These are the activations of a small neural network, seen along a few directions. Each row is one input.
Each table varies a few parts of the input and shows all the possible inputs, shuffled.
Descriptions start from the smaller parts, as in this example, which fits no table here: one of 2 separate values, together with either a single point or one of 9 places along a line or (one of 6 places along a line, together with one of 8 places around a ring).
Shared parts are said once, and a part with two or three values counts as separate values.
In the rows, 128 means zero.

Other details of the inputs shift rows strongly along two fixed directions, in all tables alike. That doesn't count.

Table:
x1: [134  99 114 107 149 152 145 113 110 154  86 126]
x2: [137  91 124 118 147 160 131 112  96 154 100 124]
x3: [119  80 101  96 138 146 136 125  87 147 122 157]
x4: [188 141 127 125  80 123 115 177 171 129 157 163]
x5: [120  91  92  97 145 138 142 128  91 150 107 159]
x6: [132 103 111  93 144 169 126 110  94 130 106 119]
x7: [188 156 126 152  99 145 147 167 185 140 141 145]
x8: [138  90 118  85 137 142  97 132  80 133 105 141]
x9: [141 104 118 112 150 160 124 109  94 150 101 126]
x10: [ 33 135 152 155 192  63 124  78  83 117 101  89]
x11: [133 102 115 112 132 148 133 114  99 159  80 114]
x12: [135  75 122  97 131 131 113 129  90 150 102 140]
x13: [180 146 136 147  69 147 136 162 181 139 151 134]
x14: [134 107 121 101 130 166 111 114  86 139  99 115]
x15: [178 152 116 140  83 140 146 166 192 136 139 132]
x16: [ 82 171 160 174 131  26 119 144 164  87 158 130]
x17: [121  95  97  85 145 157 120 127  77 130 124 160]
x18: [188 159 132 141  87 151 130 163 176 141 157 143]
x19: [186 157 129 139  72 148 129 159 177 136 151 136]
x20: [122  92  95  91 141 145 129 121  83 143 122 160]
x21: [ 75 174 171 183 135  62 138 120 175  85 171 113]
x22: [135 100 117 101 145 159 131 106 103 147 101 126]
x23: [ 30 129 140 146 191  64 138  71  92 103 102  87]
x24: [ 77 186 156 176 134  60 133 115 169  77 173 107]
x25: [ 78 196 172 180 139  70 111 127 154  77 175 109]
x26: [189 163 132 142  98 163 126 167 174 120 160 147]
x27: [183 148 139 148  84 150 137 166 179 144 157 140]
x28: [ 77 190 168 172 142  71 122 122 166  67 175 115]
x29: [177 142 125 140  74 148 139 164 189 133 155 131]
x30: [131 103 110  95 135 167 114 115  95 133 103 112]
x31: [131  87 114 104 137 159 141 108 103 148 103 117]
x32: [ 25 131 143 142 180  65 112  67  83  98 114  80]
Description of these inputs: one of 4 places along a line, together with either one of 2 separate values or one of 6 places around a ring.

Table:
x33: [134 122 128 126 127 141 131 124 123 137 125 127]
x34: [137 127 129 126 128 142 126 126 122 137 124 127]
x35: [135 127 126 127 129 141 126 126 121 135 122 124]
x36: [136 124 132 124 132 140 124 124 122 131 122 125]
x37: [ 83 149 150 156 150  80 126 112 128 109 134 114]
x38: [133 121 125 128 130 135 133 126 126 139 119 127]
x39: [133 116 121 118 126 125 123 137 118 135 124 141]
x40: [200 192 136 167  52 125 145 194 241 116 192 153]
x41: [136 125 127 121 128 141 124 126 125 128 121 122]
x42: [ 74 138 147 147 146  72 120 116 122  99 146 123]
x43: [131 119 123 117 125 132 118 134 114 131 129 138]
x44: [134 127 123 122 125 138 125 124 123 133 122 122]
x45: [133 118 127 126 131 137 132 125 126 135 122 125]
x46: [134 123 122 122 121 140 130 124 126 134 123 123]
x47: [136 124 127 119 127 138 123 124 125 128 121 121]
x48: [ 80 150 145 152 147  76 125 110 129 105 132 109]
x49: [134 123 123 124 128 132 131 128 126 136 115 126]
x50: [135 121 127 127 129 136 133 126 127 140 121 130]
x51: [126 115 123 118 124 130 122 131 114 131 130 138]
x52: [134 122 121 114 132 139 124 131 120 124 130 139]
x53: [132 119 124 121 126 133 131 124 128 133 121 123]
x54: [132 119 126 124 129 138 133 127 128 133 120 124]
x55: [136 118 129 125 130 138 133 126 127 137 123 128]
x56: [129 120 117 116 129 139 130 129 118 129 131 140]
x57: [134 127 124 123 126 140 126 126 122 133 121 122]
x58: [134 124 124 125 129 134 132 130 126 136 115 126]
x59: [135 125 129 122 130 142 125 127 124 128 120 122]
x60: [133 125 117 116 131 139 125 131 117 129 131 140]
x61: [132 123 124 125 125 143 132 126 125 134 122 124]
x62: [132 122 122 124 127 134 133 126 128 137 119 126]
x63: [128 119 117 118 133 131 132 130 121 131 127 142]
x64: [130 119 125 123 129 135 132 124 127 132 121 123]
x65: [ 79 154 148 154 147  89 122 111 126 103 138 107]
x66: [ 76 148 146 155 148  82 129 111 130 106 135 110]
x67: [132 122 117 118 133 129 130 133 120 131 124 142]
x68: [133 159 145 152 117 114 126 140 161 109 153 125]
x69: [131 123 123 124 125 140 131 124 124 133 123 123]
x70: [132 122 126 127 127 141 131 124 123 135 124 125]
x71: [131 117 118 116 132 134 132 131 122 128 130 141]
x72: [126 149 137 147 110  98 127 149 157 113 158 143]
x73: [137 123 125 127 130 134 131 128 125 138 116 128]
x74: [131 117 127 115 127 131 116 132 116 126 128 137]
Question: What is each input in this table made of?
Answer: one of 6 places along a line, together with either one of 2 separate values or one of 5 places along a line
Question: The inputs of x52 and x71 match in every part but the place on the line of 6. If x74 is changed in the same way as x52 into x71, which row does it become?
Answer: x42
Question: Change only the choice among 2 separate values in x51. List by row number the other rows that result.
Answer: x56

Table:
x75: [155 183 131 160  78  99 125 185 203  90 195 151]
x76: [129 110 124 122 124 163 136 118 122 137 116 111]
x77: [133 117 130 130 136 166 136 119 120 141 115 121]
x78: [144 126 123 123 135 145 126 125 119 154 101 121]
x79: [138 114 111 112 140 142 117 138 103 132 123 147]
x80: [140 119 129 104 122 155 105 116 108 122 127 119]
x81: [141 105 113 118 137 143 142 121 119 149 128 145]
x82: [138 118 116 117 122 142 124 121 123 149 100 112]
x83: [136 109 125 122 125 131 125 132 102 153 116 145]
x84: [ 22 164 169 177 188  48 124  79 103  89 132  79]
x85: [150 113 126 124 140 141 137 122 126 144  95 124]
x86: [130  99 111 111 126 138 140 116 124 144 127 137]
x87: [137 117 121 117 122 152 134 121 121 143 110 108]
x88: [  4 138 168 156 182  21 110  90 100  73 139 100]
x89: [135 102 118 115 108 131 125 133 108 150 117 138]
x90: [133 102 130 110 143 132 122 137 110 136 117 147]
x91: [167 182 147 171  79  97 144 166 224 104 168 128]
x92: [122 118 103 100 130 143 136 123 114 127 119 138]
x93: [157 199 133 162  92 110 146 176 206  96 191 161]
x94: [150 124 133 110 133 161 106 120 105 128 127 128]
Question: The inputs of x80 and x94 match in every part but one. If x87 is changed in the same way as x80 into x94, which row does it become?
Answer: x84
Question: What is each input in this table made of?
Answer: one of 2 separate values, together with either a single point or one of 4 places along a line or one of 5 places around a ring
Question: Change only the choice among 2 separate values in x86. List by row number the other rows that result.
Answer: x81
